A small network was trained on made-up records. Each row is its average activation on records with the value named, seen along a few directions.
Related values have similar rows: they may be neighbours, one step apart, or belong to one group.
In the rows, 500 means zero.
Random noise pushes rows far along 15 fixed directions. That doesn't count. These rows show it; they differ only by the noise:
[455 608 547 613 512 295 492 432 616 283 400 282 439 558 441 630 444 505
 656 638 390 645 527 553 562 631]
[535 563 560 381 499 511 514 467 631 481 444 535 472 668 266 538 487 535
 520 354 473 493 584 361 462 368]
[434 508 730 525 314 537 384 347 650 518 517 389 566 402 714 496 573 693
 434 665 426 372 568 530 512 421]
[510 658 409 562 401 440 493 548 638 412 575 409 544 339 600 581 729 529
 577 507 533 395 458 671 272 469]
[538 438 408 429 566 581 511 569 577 459 401 503 472 658 509 519 481 487
 484 406 523 456 591 403 425 444]
[575 429 501 477 504 543 451 624 459 406 453 458 583 514 422 674 535 531
 480 612 501 589 571 403 474 543]
[480 530 384 531 633 481 427 449 372 543 437 359 548 628 625 475 376 488
 474 286 638 447 385 557 631 501]
[611 490 425 503 393 493 429 535 680 524 594 465 417 380 575 577 525 560
 489 682 436 409 559 538 294 496]
[432 508 633 455 531 432 569 501 432 426 599 269 477 502 317 623 470 383
 498 363 550 533 433 620 458 492]
[551 622 432 472 449 355 309 517 404 541 559 498 518 558 513 690 500 397
 497 632 478 416 395 431 449 534]
[523 507 557 583 633 545 570 426 417 524 365 502 380 630 542 518 433 535
 563 527 432 381 548 525 466 437]
[359 436 675 641 524 482 464 346 361 316 667 443 318 578 354 662 531 485
 612 535 637 513 400 735 624 421]
[351 337 452 498 550 474 436 503 395 501 532 573 329 640 524 419 423 305
 491 553 561 482 498 489 556 539]
[442 505 561 522 459 684 661 510 609 300 557 412 439 359 445 530 769 635
 552 337 587 576 562 772 514 405]
[573 508 460 396 462 444 331 675 463 533 527 509 588 479 389 594 509 401
 439 594 592 444 500 309 246 481]
[582 419 534 532 589 734 576 589 529 262 386 446 474 577 603 715 568 600
 547 562 557 469 593 527 412 409]
[420 386 552 575 571 579 670 439 645 401 412 617 465 694 576 450 471 502
 620 478 467 357 594 478 400 369]


Field Nov:
k2: [499 484 415 592 507 387 407 454 573 505 503 642 548 624 470 403 526 503
 539 462 598 384 489 406 368 386]
k8: [389 439 463 522 469 467 510 577 467 351 584 535 642 636 572 679 719 372
 540 441 564 368 437 483 331 471]
k10: [479 431 659 514 338 505 486 397 541 590 669 709 746 445 522 512 457 579
 506 643 465 447 441 402 599 445]
k5: [473 536 559 583 501 411 438 440 405 590 596 447 412 377 494 419 497 484
 474 476 586 428 413 615 392 509]
k3: [551 405 447 540 559 559 592 495 482 505 518 466 541 518 506 473 436 536
 468 386 534 540 479 562 546 470]
k1: [632 397 481 478 584 548 571 510 423 718 472 486 252 425 467 407 341 531
 406 570 318 548 610 508 518 642]
k9: [454 513 499 576 402 335 501 457 499 540 724 418 697 376 609 530 518 422
 504 513 528 395 310 626 424 505]
k7: [406 272 604 579 562 572 581 478 456 503 588 322 440 385 577 357 393 475
 458 484 625 476 491 686 462 492]
k11: [528 495 583 598 526 541 346 504 401 415 400 549 479 460 614 480 489 576
 490 708 598 535 481 433 518 498]
k4: [563 581 527 332 508 653 581 536 545 515 454 605 444 505 538 524 440 456
 480 496 439 496 503 389 503 470]
k6: [663 535 312 566 537 466 568 617 564 525 430 867 661 496 425 461 537 554
 595 564 449 546 508 290 385 521]
Nov is arranged as a ring.
- A walk along Nov starts at k5 and steps to its neighbour k1. Put k8, k11, k4, k6 in the order it reaches them. => k8, k4, k11, k6
- List every value one step from k9, in the order listed. => k3, k7

Field Kuve:
b4: [711 962 637 576 530 258 400 299 554 563 400 322 387 322 582 550 179 630
 624 668 366 545 312 523 560 607]
b2: [256 482 308 505 299 257 182 420 750 229 432 688 165 964 451 517 831 345
 586 654 390 564 686 333 600 527]
b3: [561 477 707 503 567 678 405 388 347 494 455 321 535 511 591 617 349 668
 451 563 629 450 453 545 658 374]
b8: [582 556 759 454 448 629 761 416 472 744 676 667 696 261 323 497 328 645
 496 449 409 461 396 466 468 381]
b7: [625 691 138 222 409 522 262 610 546 598 463 592  75 551 788 497 652 272
 320 655 324 438 557 428 493 604]
b6: [355 673 720 385 440 411 550 607 858 223 434 416 576 303 303 300 455 352
 601 472 749 584 508 389 144 346]
b5: [722 819 613 340 324 283 507 808 486 436 490 249 696  59 179 824 650 455
 402 755 241 828 528 396 323 785]
b9: [575 581 795 555 512 674 775 479 246 576 388 899 690 556 408 716 628 551
 659 718 220 336 534 374 471 354]
b10: [559 716 519 448 536 468 352 382 480 543 484 389 208 534 358 527 482 591
 478 412 526 529 495 546 581 513]
b11: [589 720 250 499 490 372 600 588 571 534 327 745 850 607 653 516 556 430
 648 515 361 463 456 300 478 519]
b1: [518 633 442 414 440 368 602 466 734 544 509 421 239 564 321 545 611 463
 575 480 167 482 646 569 387 594]
Kuve is arranged as a ring.
- A walk along Kuve starts at b10 and steps to its neighbour b8. Put b3, b9, b11, b1 in the order it reaches them. => b1, b9, b3, b11
- List every value one step from b7, in the order listed. => b2, b6
